These are the activations of a small neural network, seen along a few directions. Each row is one input.
In each table, some parts of the input vary, and every possible input appears once, in random order.
Descriptions start from the smaller parts, as in this example, which fits no table here: one of 5 places around a ring, together with either a single point or (one of 2 separate values, together with one of 4 places along a line) or one of 9 places along a line.
Shared parts are said once, and a part with two or three values counts as separate values.

Table:
R1: [ 17  10 -22   5 -19   3 -13  -8 -25  19 -39]
R2: [-22  12   8   9 -47 -19 -25   5 -72 -39 -25]
R3: [ 12  15 -18   9 -15  -6 -29 -17 -30  16 -36]
R4: [-42 -52   3   6  15  13   8   9  53 -26  16]
R5: [ 12  10 -24   3  -5  -1 -27 -28 -29  10 -27]
R6: [ 43  15   6  -2  -4  -5  12  10 -18  33 -23]
R7: [ 47  15   2   3  -3  -8  25   3  -8  24 -15]
R8: [-48 -26   1   3  -3  22   1  19  47 -36  47]
R9: [ 20  28  11  -5  11 -12 -11 -16 -29  20 -22]
R10: [  9  11 -18   5 -10  -5 -30 -24 -29  14 -32]
R11: [ 33  -4 -27  10 -24  -1   1   1 -12  24 -26]
R12: [ 44  12   3   0  -4  -8  19   9 -13  30 -17]
R13: [-34 -24  30  -6  27  12  18  24  48 -25  43]
R14: [ 28  26   8  -5   2  -3   5   0 -26  25 -29]
R15: [ 24  34   9   0   5 -13  -6   1 -27  20 -27]
R16: [ 16  19  -3 -18  19 -18  -1 -29 -15  13   1]
R17: [-10  28  37  -2 -27 -25  -8  13 -73 -33 -14]
R18: [ 18  22  -1 -18  18 -11  -3 -29 -18  14  -1]
R19: [  7   5 -31  -7  -3  -5 -21 -36 -18   8 -12]
R20: [-38 -11  30  -7  18  17  17  28  45 -30  58]
R21: [-36 -18  31  -9  21  17  17  23  46 -27  50]
R22: [-34 -30  30  -5  31  10  22  21  48 -23  34]
R23: [ 24  -3 -34   8 -24  -7  12 -12   0  20  -6]
R24: [-46 -34   1   1   1  22   1  14  48 -34  40]
R25: [ 32  -1 -24   8 -25   2  -6   3 -17  27 -33]
R26: [ 13  18 -21  11 -16  -7 -24  -7 -27  14 -37]
R27: [ 23  26   5  -7  16  -7  -9 -20 -29  16 -17]
R28: [-32 -36  32  -4  35   7  24  18  51 -20  26]
R29: [ 23  31  11  -2   6 -12 -11  -9 -31  22 -26]
R30: [-41  -7  28  -2  17  19  17  30  40 -30  67]
R31: [  5   3 -32  -8  -2 -12 -19 -36 -15   7  -9]
R32: [-44 -46   1   4  11  15   6  12  50 -29  24]
R33: [-44 -40   1   3   6  18   2  15  50 -32  33]
R34: [-51 -22  -2   8  -4  24   1  21  42 -36  57]
R35: [ 35  13  -4  -3  -3 -14  30  -5   0  26   4]
R36: [ 36  -1 -28  14 -24  -2   6  -4  -7  17 -24]
Changing only one part turns R36 into R7. The same change can be made to R3. Which row results?
> R29
What is each input in this table made of?
> one of 2 separate values, together with either a single point or one of 6 places along a line or one of 11 places along a line
Change only the choice among 2 separate values in R25. List by row number the other rows that result.
> R6
Change only the place on the line of 6 in R32. List by row number the other rows that result.
> R4, R8, R24, R33, R34
Change only the place on the line of 6 in R30. List by row number the other rows that result.
> R13, R20, R21, R22, R28

Table:
R37: [ 42  41   1  -9  -4 -12   0 -14 -38  25 -17]
R38: [-49 -12  -1   6  -5  11 -27   6  10 -37  23]
R39: [-37 -18   6  -8   3   7  -6   7  15 -29  23]
R40: [-53 -12   1   4   4  14 -27  -2  12 -35  24]
R41: [ 35  38   4  -5  -6 -18  -1 -15 -39  16 -14]
R42: [-26 -23  15 -10  24   9  10   0  27 -19  26]
R43: [ 45  38  -2 -11  -3 -12  -2  -8 -42  34 -15]
R44: [-47 -12  -1  10 -17  13 -24   9   8 -36  20]
R45: [-32 -18   1   2 -18   9   2  18   7 -31  18]
R46: [-35 -19   6  -4 -10   9  -3  10  14 -28  21]
R47: [-21 -23  12  -9  15   5   9   8  24 -20  25]
R48: [ 20  34 -13   6 -23 -21 -13 -21 -58  10 -33]
R49: [ -8 -21  13  -5  24   7  18  10  39  -8  28]
R50: [ 22  27 -13   7 -16 -25 -19 -21 -55  11 -51]
R51: [ 40  17  -9   6 -14 -14 -21 -12 -51  33 -70]
R52: [ 56  37  -4  -7  -4   6  -4  -2 -40  44 -34]
R53: [ -3 -22   9   5   3   9  26  21  31  -9  23]
R54: [  2 -12   6   9  11   9  33  27  50   8  23]
R55: [ 20  31 -11   5 -21 -25 -20 -23 -56   7 -41]
R56: [ -9 -11  14  -3  41  11  25   8  61  11  29]
R57: [ 43  18 -10   6 -11  -8 -22 -15 -51  37 -73]
R58: [ -7 -22  14  -1  12   9  21  13  38  -6  26]
R59: [ -2 -12  11   3  19  10  28  18  56  11  26]
R60: [-16 -23   7   2  -7   7  17  19  15 -21  20]
R61: [ 22  28  -4   3 -15 -27 -10 -16 -51  19 -23]
R62: [ 89  14 -81   1 -17  -8  -2 -53 -13  78 -51]
R63: [ 28  23 -12   5 -17 -26 -21 -19 -53  17 -56]
R64: [-42 -18   8 -10  12  11  -5  -1  18 -28  24]
R65: [-13 -21  16  -7  34  11  19   2  42  -6  29]
R66: [-19 -24  12  -4   2   7  12  11  22 -19  22]
R67: [ -4 -11  11  -2  32   8  25  16  58   9  28]
R68: [-43 -11  -6  16 -26  13 -19  17   2 -39  18]
What is each input in this table made of?
> either a single point or one of 11 places along a line or (one of 4 places along a line, together with one of 5 places along a line)
A walk changes only the place on the line of 11. It starts at R52 and steps to R43. List the rest of the walk in order.
> R37, R41, R61, R48, R55, R50, R63, R51, R57

Table:
R69: [-27  -2  26  -2   4  -1  -4  17  -5 -32  22]
R70: [ 54  52 -25   4 -37 -33 -35 -33 -98  33 -79]
R71: [-39  -2  10  -2   9  -2  -9   3   6 -29  17]
R72: [-31  -5  22   2  -7   3  -2  15  -2 -26  15]
R73: [  4 -20 -11   0   7  11  12   8  35  12   7]
R74: [ 7 -2 26 -8 22  4 21 15 22  1 25]
R75: [-31 -26 -17   7 -13  11 -17   0   8 -23   5]
R76: [-4 -3  9 -8 27  2 17  0 33  3 20]
R77: [ 88  49 -27   1 -14 -25  -7 -33 -72  66 -76]
R78: [ 3 -2 17 -4 11  3 29  9 26  7 23]
R79: [-27 -17  -8   7 -13  16 -16   6   9 -25   9]
R80: [  4 -23 -21   3   5  11  10  -7  37  12  12]
What is each input in this table made of?
> one of 2 separate values, together with either a single point or one of 5 places along a line
Changing only the choice among 2 separate values turns R80 into R75. The same change can be made to R78. Which row results?
> R72
Change only the choice among 2 separate values in R76. List by row number the other rows that result.
> R71
Change only the choice among 2 separate values in R79. List by row number the other rows that result.
> R73
